H: [137 134 126 140  78 183 127 115 115  91 173 123  96 144 122 116 168 151
  99 109 139 154 114  71 143  96 112 110 116 107  87 124 158 147  98 134
 114 155 191 131 119 126 117  90 128  82 112 181  65 133 124  55 105 123
 118 139 141 165 173 154 103 167]
Y: [176 111 117  59 182 162 118 172 164 165 108 113 165 106 149 101  91 166
 145 157 148 109 131 170  83  99 146 140 171 160 142 126 112  71 130 116
  85 130 152 165 119 154 140 159 152 154 156 126 185  94 117 158 142 150
 117 123 127 111  73 109 160  92]
D: [103 114 129 167 167 115 128 116 144 156  70 147 155 108 147 134 128  78
 143 138 102 101 150 168 132 190 135 140 128 132 203 144 112 124 174 160
 170  94  74  98 153 141 151 158 146 167 144  77 137 135 139 201 165 112
 135 123 129  72 111 101 160 100]
V: [143 112 129  78 182 129 120 165 156 170 102 113 173 106 149 116  71 143
 156 157 139 101 132 181  99 136 146 147 160 160 152 127 105  89 145 102
 101 111  86 150 119 141 140 167 146 167 156  76 137 135 139 188 143 150
 118 118 125 103  73 101 160  80]
tail: [ 77 137 135 139]
[201 165 112 135 123 129  72 111 101 160 100]
[176 111 117  59 182 162 118 172 164 165 108 113 165 106 149 101  91 166
 145 157 148 109 131 170  83  99 146 140 171 160 142 126 112  71 130 116
  85 130 152 165 119 154 140 159 152 154 156 126 185  94 117 158 142 150
 117 123 127 111  73 109 160  92]
Y

S: [157 137 156 109 155  85 154 133  85 141 124 126 165  85]
J: [ 79 136 156  90  81 158 151 142  83  92 100  85 114 170]
L: [105  99 146  84 145 151 179 142 122  79  76  83 163 151]
B: [157 137 156 109 155  85 154 133  84 141 169 144 105 130]
P: [140 137 157 109 155  83 153  86 141 104 115  96 109  78]
R: [141 137 112 188 132 134  87 164 135 186 180 185 100 117]
K: [140 136 156  90 145  83 153  86  95 147 128 147 125 184]
[140 137 157 109 155  83 153  86 141 104 115  96 109  78]
P
tail: [133  84 141]
[169 144 105 130]
tail: [134  87]
[164 135 186 180 185 100 117]
loc: [130]
B, 13
perm: [105 130 157 137 156 109 155  85 154 133  84 141 169 144]
B
tail: [137 157 109]
[155  83 153  86 141 104 115  96 109  78]
loc: [170]
J, 13

F: [ 73 183 112 201  72]
G: [179  77  97  77 181]
T: [135  98  55 148  55]
U: [116 159  55 149 126]
C: [120 148 202 126 127]
Q: [120 172 205  97 114]
W: [ 56 166 139 168 102]
loc: [56]
W, 0
perm: [181 179  77  97  77]
G
tail: [ 55 148]
[55]
loc: [202]
C, 2

Z: [ 91  94 130 152 159]
E: [ 91  94 130 152 103]
X: [130  92 103 152  94]
N: [ 83 162 111 152 112]
common Z N: 
[152]
common N X: 
[152]
perm: [130 152  94  91 103]
E
perm: [112 152 111 162  83]
N
tail: [162 111 152]
[112]

nabep: [111 108 104 109 115 125 155 141 151 103 141 113]
dume: [192 108 104 191 189 122  71  72 148 108 171 177]
pezam: [181 129 124 109 116 125 155  91 123 131 147 172]
Gidap: [111 108 104 109 115 125 155 155 152  98 134  94]
rul: [ 91  98  99  94  99 120 171 148 153  95 137  97]
tail: [94 99]
[120 171 148 153  95 137  97]
tail: [123 131 147]
[172]

lofur: [ 98 124 133 129]
Kup: [132 142 128 183]
Mene: [132 143 128 183]
viriz: [143 132 139 121]
common Kup viriz: 
[132]
tail: [132 142 128]
[183]

mer: [126 125 143 120 176 131 109 130 123 128 177 133  88 114 130 122 152 128
 150  78 138 125 132 129 135 141 118 104 142 143 128 123 132 145 128 127
 128 111 107 128 104 128]
bonad: [136 125 107 147  64 142 128 128 130 128  79 119 128 160 138 142  93 120
 128 146 111 125 128 128 120 121 136 128 102 108 161 130 120 114 127 130
  69 159 163 141 128 113]
dure: [136 128 138 141 121 150 149 172 137 128 119 127 128 128 130 127 103 110
 142  73 156 128 128 147 106 106 121 113 133 112 185 150 128 105 113 119
  97 155 120 145 149 105]
patar: [117 129 140 114 172 118  99 109 125 128 163 136  82 128 119 119 161 143
 131 125 128 129 123 127 143 137 126 121 148 128  89 122 136 145 132 127
 175  93 105 115 114 150]
Boras: [142 114 116 143 105 125 146 130 118 131 137 119 150 125 128 146 111 124
 144 106 112 114 141 111 128 150 128 122  98 121 111 125 111 141 128 135
 127 157 162 128  93 117]
kisul: [149 116 140 144 147 133 147 128 128 122 128 123 134 145 157 138 111 111
 178 111 154 116 151 131 113 143 106  81 128 120 134 125 117 134 139 128
 149 168 133 110  93 128]
liden: [117 127 125 117 143 115 128  88 122 133 140 133  98 128 120 126 155 128
 115 165 105 127 128 116 147 128 128 142 134 146  81 115 131 128 138 131
 158  94 125 115 113 154]
lef: [138 128 143 134 158 131 133 161 125 128 171 128 128 128 142 130 126 119
 165 128 126 128 142 134 119 136 128  91 128 128 128 130 126 133 133 125
 155 144 119 115 105 114]
toduv: [109 146 146 115 157 131 108 127 141 126 120 140 100 128  96 128 147 133
 111 122 148 146 113 128 127  97 133 136 168 128 128 152 153 111 104 115
 126  92  85 128 170 143]
[149 116 140 144 147 133 147 128 128 122 128 123 134 145 157 138 111 111
 178 111 154 116 151 131 113 143 106  81 128 120 134 125 117 134 139 128
 149 168 133 110  93 128]
kisul
[117 127 125 117 143 115 128  88 122 133 140 133  98 128 120 126 155 128
 115 165 105 127 128 116 147 128 128 142 134 146  81 115 131 128 138 131
 158  94 125 115 113 154]
liden

Vomed: [135 116 136 127  67  67 122 128 101]
sos: [138 133 117 123 189 184 129 126 173]
Zurub: [147 141 137 140 143 131 132 144 124]
lapil: [139 125 135 168 107 107 130 132 125]
fekad: [176  84  85  86  93  93  86  93 119]
sebip: [124 140 147 137 133 131 144 143 141]
gup: [139 130 116 110 181 176 126 125 168]
nise: [143 116 136 127  67  67 122 128 101]
moz: [185  79  68  71 119 118  76  82 134]
mibu: [139 125 135 126  93  92  86 132 125]
tail: [93 93 86]
[ 93 119]
loc: [79]
moz, 1
perm: [141 124 140 147 137 133 131 144 143]
sebip

vaf: [126 143  97 152 156 107 147 142 130  93 103 148 101 146 123 135 136 139]
vatov: [126 143  97 152 123 107 147 142 130  93 139 121 163 106 123 135 136 139]
Firu: [108 125 150  92 106 158  99  96 147 166 150 161 100 153 136 140 146  99]
bogu: [185 110 198 167 186 137 168 178  93 161 139 122 163 124  95  90  81 158]
gaz: [ 87 135 119  93  88 137  98  95 165 131 128 140  99 138 159 169 171  97]
lemek: [152  97 188 116 156 164 123 122 135 183 174 161 116  94 135 144 145 145]
tefa: [ 97 125 129  93  95 152  95  84 160 146 142 149 101 146 163 165 172  96]
tail: [149 101 146]
[163 165 172  96]
tail: [139 122 163]
[124  95  90  81 158]

nez: [ 94 158 109  96 144 199 131 173 161]
Zese: [102 158 116  98 143 194 135 165 155]
lev: [147 152 104 173 117 167 167 103 166]
Lor: [102 148 115 100 141 187 133 162 153]
Pul: [146 166 159 104 167 164 149 122 109]
nekes: [152 173 167 103 147 167 154 118 104]
luvum: [156 178 173 102 151 169 154 116  99]
loc: [155]
Zese, 8
perm: [154 173 147 152 103 167 118 167 104]
nekes
perm: [104 152 173 167 103 147 167 154 118]
nekes
common luvum Lor: 
[102]
loc: [133]
Lor, 6

lukiz: [112 131 127  79 145 135 147 115 165 188 110  64 114 133 121 156 149 159
 133 131 140 133  92  85 104]
Lurup: [104 133  98 118 132  98 129 141 129 106 141 126  86 150 152 143 113 116
 129 136 130 137 170 163  98]
Muv: [103 132 119 118 131 136 124 115 153 109 141  76 127 124  86 106 132  74
 113 133 149 167  94 192 114]
zap: [133 155 107 101 124 122 129 118 165 139 122  97 132 101 159 110 119 119
 144 126 113 109 113  94 121]
tal: [133 130 133 117 132 160 113 114  86 111 113 116 134 144  79  79  96 117
 109 135 138 117  96 172 131]
gepum: [130 104 131 132 120 185 135 112 142 119 120 100 145 170 151 124 108 134
 125 138 126 105 118 126  90]
nas: [125  79 134  89 113 182 121 138 117 103 169 183 116 117  89  84 131 117
 129 137 126 109 126  93 137]
kudo: [133 125 130 144 130 163 127 128 150 154 124  85 108 127  99 113 142 127
 140 133 131 134 183 103 134]
reda: [114 119 138 110 132  70 130 121 139 102 108 163 145  88 162 104 143 108
 135 122 131 117 108 165 122]
gokel: [144 143 130  93 128  53 115 142 170 124  95  72 139 109 116 140 118 121
 142 126 130 135 136 178 139]
lud: [123 113 122 175 124  99 127 127 100 147 142 139 131 146 137 133 126 135
 123 128 124 121 121 114 152]
loc: [97]
zap, 11
tail: [117 132]
[160 113 114  86 111 113 116 134 144  79  79  96 117 109 135 138 117  96
 172 131]

zev: [128 138 132 164 111 128 140 134 149 157 162 125 129 127 125 187 128 145
 142 147 105 128 126 128 109 163 149 140 101  97 131 107 138  73 121 128
 128 126 124 128 128 102 168 128 160]
beleb: [137 128 137 102 135 125 126 130 113 120 142 125 128 128 110 128 111  80
 128 114 128 117 144 117 133 129 128 128 161 137 128 144 119 128 106 128
 127  99 151 147 130 169 128 130 152]
bak: [148 143 130 145 120 179 153 136 135 127 143 128 114 143 142 140 128 149
 155 128  98 128 126 128 109 162 108 164 150 113 128 110 181  98 135 122
 150 113 120 150 103 128 128 136 150]
tail: [128 126 128 109 162]
[108 164 150 113 128 110 181  98 135 122 150 113 120 150 103 128 128 136
 150]
tail: [125 128]
[128 110 128 111  80 128 114 128 117 144 117 133 129 128 128 161 137 128
 144 119 128 106 128 127  99 151 147 130 169 128 130 152]
[137 128 137 102 135 125 126 130 113 120 142 125 128 128 110 128 111  80
 128 114 128 117 144 117 133 129 128 128 161 137 128 144 119 128 106 128
 127  99 151 147 130 169 128 130 152]
beleb
[128 138 132 164 111 128 140 134 149 157 162 125 129 127 125 187 128 145
 142 147 105 128 126 128 109 163 149 140 101  97 131 107 138  73 121 128
 128 126 124 128 128 102 168 128 160]
zev

Lugib: [142 151 146 136 120 157]
guris: [151 157 146 148 123 117]
bom: [135 123 156 146 116  99]
lero: [148 165 166  98 123 116]
tail: [123 156]
[146 116  99]
perm: [146 148 123 117 151 157]
guris
tail: [151 157 146 148 123]
[117]
loc: [98]
lero, 3
[142 151 146 136 120 157]
Lugib
loc: [156]
bom, 2
[148 165 166  98 123 116]
lero

bal: [ 96  56 118 179 175 174 117]
dozu: [181  61 179 115 162 116  60]
Ses: [115 180  61  60 116 179 162]
loc: [117]
bal, 6
loc: [175]
bal, 4
perm: [ 60 116 162 115 179  61 181]
dozu
common dozu bal: 
[179]
[ 96  56 118 179 175 174 117]
bal
perm: [175 118  96 179  56 117 174]
bal
perm: [ 60  61 115 116 162 179 181]
dozu

Segu: [ 92  90 136 156 152 100 117]
kepe: [ 85 137 150 137 153  83 135]
kebe: [ 80 141 144 142 150  85 134]
Tob: [ 76 132 148 135 161  97 124]
Nerub: [ 73 114 133 124 164  96 124]
Rupa: [ 73 137 152 136 160  96 127]
boli: [ 97 160 127 162 147  91  84]
tuli: [ 88 142 145 148 156  91 147]
mef: [ 87  85 143 155  91  87 138]
common Tob tuli: 
[148]
common tuli mef: 
[91]
tail: [ 80 141]
[144 142 150  85 134]
common kepe mef: 
[85]

Sero: [138 137 137 141]
num: [163 132  69 101]
Nif: [163 132 132 136]
tail: [163 132 132]
[136]
perm: [101 163 132  69]
num
loc: [136]
Nif, 3
loc: [141]
Sero, 3
loc: [69]
num, 2
[163 132  69 101]
num

Fupo: [ 96 140 105 146 120 184 144 125 148]
Libat: [139 182 107 143 136 146 132 133  89]
vafo: [149 139  70 120 112 107 141  95 118]
davo: [152 130  54 117 118 121 134  80 110]
zagas: [139 182 114 143 136 146 132  95  89]
dozaf: [159 144  68 123 123 113 132  93 118]
Zir: [151 133 134  98 117 112  75 109 124]
bafi: [151 133  75 112 124 109 134  99 117]
perm: [134 133  99 117  75 151 112 109 124]
bafi
loc: [96]
Fupo, 0

limik: [146 113 106 133 162 125]
faf: [107 158 124 146  99 154]
Zilap: [121 109 195  82  98  88]
Gif: [120 152 104 152 121 155]
ziz: [154 156 124 145 100 153]
nefo: [115 162  92 164 120 168]
gik: [ 89 121  82 195 109  98]
tail: [107 158]
[124 146  99 154]
tail: [109 195  82  98]
[88]
perm: [ 88 121 109 195  82  98]
Zilap

Temat: [187 193 140 111 109 131 180 139 158 129 163 128 105 112  98 114 125 135
 104 109  90 120 159]
tosed: [ 98  84 106 133 114 110 158 118 125 118 130 126 122 144 159 109 108 118
 149 119 111 102 137]
bag: [187 193 140 111 109 131 174 139 158 129 163 128 105 112  98 114 125 135
 104 109  90 120 159]
zuk: [124 121 118 117 173 128  94  82 103  98 122 117 111 124  98  85 112  95
 121 125  93  91 130]
Laf: [159 130 110 122 109 102 118 118 149 158 126 126 106 114 118  98 108 133
 111 137 119  84 144]
perm: [ 84  98 102 106 108 109 110 111 114 118 118 118 119 122 126 126 130 133
 137 144 149 158 159]
Laf
tail: [109 131 180]
[139 158 129 163 128 105 112  98 114 125 135 104 109  90 120 159]

lozu: [119  71 156 165 156  84 120  71 154 160 184 121]
Furo: [164  71  82  71 158 154 157 178 156  82 165 176]
mapu: [178 165  82  82 156 157 158  71 154 176 165  71]
tail: [ 71  82  71 158]
[154 157 178 156  82 165 176]
perm: [ 71  71  82  82 154 156 157 158 164 165 176 178]
Furo
perm: [157 176 165 178 156  71  82  82 158  71 154 164]
Furo
perm: [ 82  71 165  71 158 165 156 154 178  82 176 157]
mapu
[178 165  82  82 156 157 158  71 154 176 165  71]
mapu
perm: [ 71 178 165  82  82 156 157 158  71 154 176 165]
mapu

sotu: [134 133 121 126 129 116 134 126 123 124 132]
zake: [138 137 109 132 145 105 130 147 190 124 131]
Gefa: [141 128 125 144  85 163 104 116 114 142 106]
ladul: [189 127 140 120 190 119 118 110 126  98 133]
vusin: [120 164 108  83 178 148 150 123 134  84 142]
common Gefa sotu: 
[116]
tail: [126  98]
[133]
common ladul zake: 
[190]

vir: [138 104 115 144 102 147  98 134 139 123]
zim: [ 95 105 149 118 172 198 148 139 194 119]
gebok: [148 105 115 194 118 198 139 172  96 119]
Vuzi: [109 173 143  74 160  70 141  96 150 140]
bep: [133  91 111 125  91 129  81 121 154 123]
gonal: [102 147 144 139 138 134  98 115 123 105]
tail: [104 115]
[144 102 147  98 134 139 123]
loc: [125]
bep, 3
perm: [147 123 134 102 144 115 138 105 139  98]
gonal
perm: [140 150  96 141  70 160  74 143 173 109]
Vuzi
perm: [123 139 134  98 147 102 144 115 104 138]
vir

